Each row below holds a small network's activations on one record, seen along a few directions.
Here are examples, each followed by its value of one field, PUL.
The word missing means that the record has no PUL.
Other fields move the rows too, some of them a lot.
In the rows, zero is written as 500.
Random noise pushes rows far along 2 fixed directions. That doesn't count. These rows show it; they differ only by the noise:
[533 304 508 476 561 692 639 342 611 568 686 472 419 484 552 563 383 531
 400 690]
[451 634 326 441 513 454 163 515 348 620 369 572 474 559 593 560 577 446
 556 374]
[498 351 498 457 543 653 536 390 550 603 615 496 430 474 566 546 436 522
 441 649]
[444 220 634 415 523 730 591 408 565 687 644 491 419 365 581 487 452 570
 449 789]

[431 630 586 430 489 562 372 575 197 705 355 579 609 507 647 487 637 505
 656 447]	missing
[274 577 487 432 423 321 248 677 396 521 318 579 574 395 452 298 709 507
 624 371]	femuv
[514 483 472 470 448 464 469 552 597 418 490 498 543 531 375 466 471 482
 468 422]	nede
[648 567 517 628 699 692 749 349 479 472 685 588 536 738 620 673 370 466
 446 559]	fibo
[650 540 500 623 614 739 857 257 691 465 753 411 455 595 572 685 305 427
 335 593]	bedo
[335 421 544 402 504 417 440 610 525 524 516 404 451 312 389 347 616 576
 512 560]	tima
[471 454 462 572 531 552 540 362 723 587 544 387 350 509 570 638 444 442
 421 551]	bedo
[388 244 677 359 356 409 491 695 552 525 443 494 445 257 320 241 632 505
 514 638]	vubu
[478 666 296 481 450 271 178 577 538 512 344 465 464 605 487 600 586 436
 466 313]	vura
[499 477 520 478 478 495 515 573 525 526 504 559 598 513 461 419 534 504
 537 460]	bude
[645 538 444 544 610 630 623 389 518 412 666 529 533 669 519 634 371 434
 437 527]	sogop
[582 508 448 508 495 497 631 505 614 390 549 535 561 522 403 458 462 477
 511 414]	bude
[493 694 542 473 511 484 441 671 272 411 419 677 663 562 521 336 623 462
 559 405]	femuv
[455 316 597 490 504 567 696 580 505 543 606 524 567 455 440 389 544 493
 483 666]	pivi
[547 470 439 513 581 496 455 491 515 412 553 488 506 537 379 489 539 458
 490 378]	folov
[536 469 277 594 438 274 347 393 783 478 461 318 270 563 458 628 401 457
 369 404]	nisa
[520 535 370 486 431 283 284 517 504 458 381 484 371 481 443 536 532 430
 534 434]	vubu
[517 504 508 459 531 484 569 579 467 457 542 544 617 523 398 473 482 453
 479 562]	sogop
[308 635 467 401 437 230 217 721 313 450 312 612 685 386 368 233 738 457
 692 345]	tal
[438 369 716 446 491 680 511 462 432 761 477 574 394 423 659 539 576 568
 587 680]	gok
[666 548 310 608 587 481 500 281 752 425 631 362 342 681 576 792 343 474
 340 507]	vura
[652 603 417 537 554 477 479 369 456 448 562 546 468 626 549 633 468 421
 525 387]	borad
[424 570 272 559 415 244 301 578 510 301 419 484 463 501 372 442 565 458
 528 340]	tima
[477 486 438 525 483 510 432 575 386 547 439 570 511 453 506 469 578 482
 553 559]	pivi
[512 597 302 529 492 379 518 439 553 234 585 483 590 638 384 505 442 479
 496 395]	lin
[577 557 392 556 538 409 607 555 444 247 443 496 573 596 365 487 481 453
 495 363]	missing
[328 357 702 420 428 472  65 537 499 894 345 484 332 258 725 521 651 553
 609 641]	teg
[505 703 522 470 567 542 552 582 300 404 505 685 697 601 551 403 566 434
 576 452]	tal
[417 246 619 448 393 555 397 615 542 674 484 441 411 294 522 399 542 625
 585 683]	vev
[635 486 500 589 677 720 737 307 518 518 662 543 475 718 654 670 375 474
 425 585]	fibo
[356 410 753 441 420 695 354 590 400 871 467 526 378 263 755 522 632 572
 557 698]	nisa
[606 689 327 567 666 483 469 453 440 419 507 511 508 760 461 632 536 431
 482 286]	fibo
[588 242 703 533 459 703 887 372 739 448 772 419 493 417 422 427 314 585
 303 716]	nede
[611 638 515 561 530 597 646 492 358 451 595 606 773 652 538 546 452 422
 498 398]	nede
[381 227 695 445 396 574 558 552 677 642 535 381 402 267 412 337 417 604
 448 754]	vev
[452 364 466 481 470 456 546 516 682 497 520 468 413 414 402 439 449 594
 480 512]	nof
[482 496 487 456 534 396 484 607 485 411 511 537 580 513 394 364 510 435
 552 412]	folov
[521 314 607 478 542 661 813 475 607 445 684 545 553 436 430 405 446 473
 462 626]	folov
[402 518 688 417 430 509 295 686 363 664 380 588 557 366 584 378 666 476
 544 473]	teg
[468 281 581 472 451 525 756 491 738 282 680 453 554 440 285 402 420 519
 380 627]	lin
[406 627 348 443 467 384 178 546 407 635 372 534 421 452 587 541 578 503
 465 336]	sogop
[336 598 524 443 442 465 154 582 306 784 320 598 352 382 681 493 653 592
 588 442]	gok
[528 585 410 487 465 402 361 520 390 533 364 477 473 504 499 532 539 507
 529 401]	missing
[470 619 335 528 446 210 179 624 576 480 348 443 385 523 471 573 566 438
 512 301]	nisa
[458 449 370 568 404 358 503 541 593 276 503 454 485 449 315 417 516 460
 499 525]	tima
[544 207 554 500 450 583 822 501 785 437 705 384 429 369 349 422 392 578
 436 690]	vev
[348 335 703 311 381 596 301 575 446 771 399 527 428 309 545 416 636 534
 593 713]	moped
[542 768 361 522 511 446 434 606 272 474 417 637 621 529 487 498 604 431
 516 371]	pivi
[331 380 607 390 385 494 380 589 481 479 458 526 545 367 447 384 586 564
 588 617]	lin
[475 274 512 494 456 536 436 320 797 627 591 317 226 454 581 610 412 594
 359 697]	vura
[545 443 585 465 532 544 559 429 446 590 610 545 507 451 556 484 516 497
 571 583]	borad
[506 405 627 515 526 625 554 455 630 512 577 490 440 445 542 509 339 550
 454 637]	bude
[469 641 586 400 482 576 545 580 344 560 491 611 602 441 542 468 568 452
 588 487]	moped
[593 574 185 521 475 240 263 444 604 373 391 434 309 535 429 595 478 413
 464 320]	vubu
[622 593 385 506 523 533 503 334 509 459 575 486 444 666 540 686 415 436
 485 435]	moped
[300 304 725 391 490 488 603 655 501 490 535 484 612 277 327 175 686 617
 613 688]	femuv
[396 467 731 362 450 566 323 611 244 768 367 673 535 242 591 385 710 531
 699 663]	borad
[455 445 645 412 468 531 492 658 432 582 438 572 556 420 513 325 563 593
 669 591]	nof
[613 615 413 559 549 436 609 545 568 306 528 564 589 635 375 528 410 464
 508 343]	nof
[476 604 480 567 569 477 256 442 540 649 422 474 333 572 721 677 527 485
 528 451]	bedo
[531 493 633 456 574 633 860 528 491 374 684 608 695 519 459 381 474 462
 470 606]	tal
[464 608 527 520 501 576 365 463 366 706 466 594 410 486 707 576 565 537
 510 437]	gok
[472 533 467 508 491 347 169 470 579 594 391 409 382 462 490 524 644 487
 504 343]	teg

Here are new rows. What is PUL for each?
[660 493 353 634 622 622 687 280 592 358 725 519 505 681 527 623 340 422
 383 418]	folov
[397 391 495 467 435 479 290 638 424 633 385 530 458 414 508 411 631 481
 556 570]	pivi
[424 583 669 479 471 485 333 646 388 587 426 569 543 375 558 449 581 489
 569 490]	teg
[517 807 287 520 503 287 354 573 344 291 326 522 575 657 416 562 546 414
 593 205]	missing
[395 398 617 466 451 377 541 592 556 358 497 558 634 353 274 286 537 496
 536 592]	tal
[469 410 595 419 418 485 606 561 540 447 497 458 416 373 430 278 483 543
 510 618]	vubu
[496 522 602 522 461 640 528 469 342 661 539 556 641 522 614 496 470 542
 563 572]	nede
[510 404 522 536 470 568 595 477 587 519 530 488 460 526 491 448 425 597
 519 573]	nof
[517 249 494 543 428 415 575 399 872 478 600 305 273 443 436 514 406 526
 322 574]	nisa
[508 601 450 501 468 481 290 654 402 533 419 543 492 533 542 473 542 494
 519 389]	vev
[534 465 649 444 597 799 735 476 400 630 663 600 618 544 649 508 470 505
 454 725]	sogop
[723 558 384 564 556 393 819 366 650 207 696 480 576 659 302 475 351 423
 436 385]	borad
[504 643 215 560 428 205 396 604 530 160 414 502 506 571 303 434 558 431
 542 308]	tima
[495 456 623 491 515 678 606 439 436 663 498 602 445 440 591 548 550 562
 560 668]	gok
[510 547 478 513 521 491 421 488 377 592 423 481 516 515 604 552 524 512
 499 398]	missing
[554 433 423 601 549 514 867 409 756 128 708 384 541 564 180 417 437 497
 427 530]	femuv
[462 347 663 460 477 535 656 632 569 518 532 533 565 380 397 380 482 569
 538 656]	nof
[584 638 319 584 577 380 507 519 490 325 529 557 593 649 384 548 430 378
 472 315]	folov
[520 476 479 565 526 513 479 552 438 499 541 534 497 545 510 523 496 467
 529 528]	pivi
[362 333 674 465 430 589 208 464 539 875 422 459 353 257 724 540 629 528
 576 689]	teg
[589 490 396 622 602 542 477 264 730 539 571 370 254 649 711 766 384 482
 389 490]	bedo
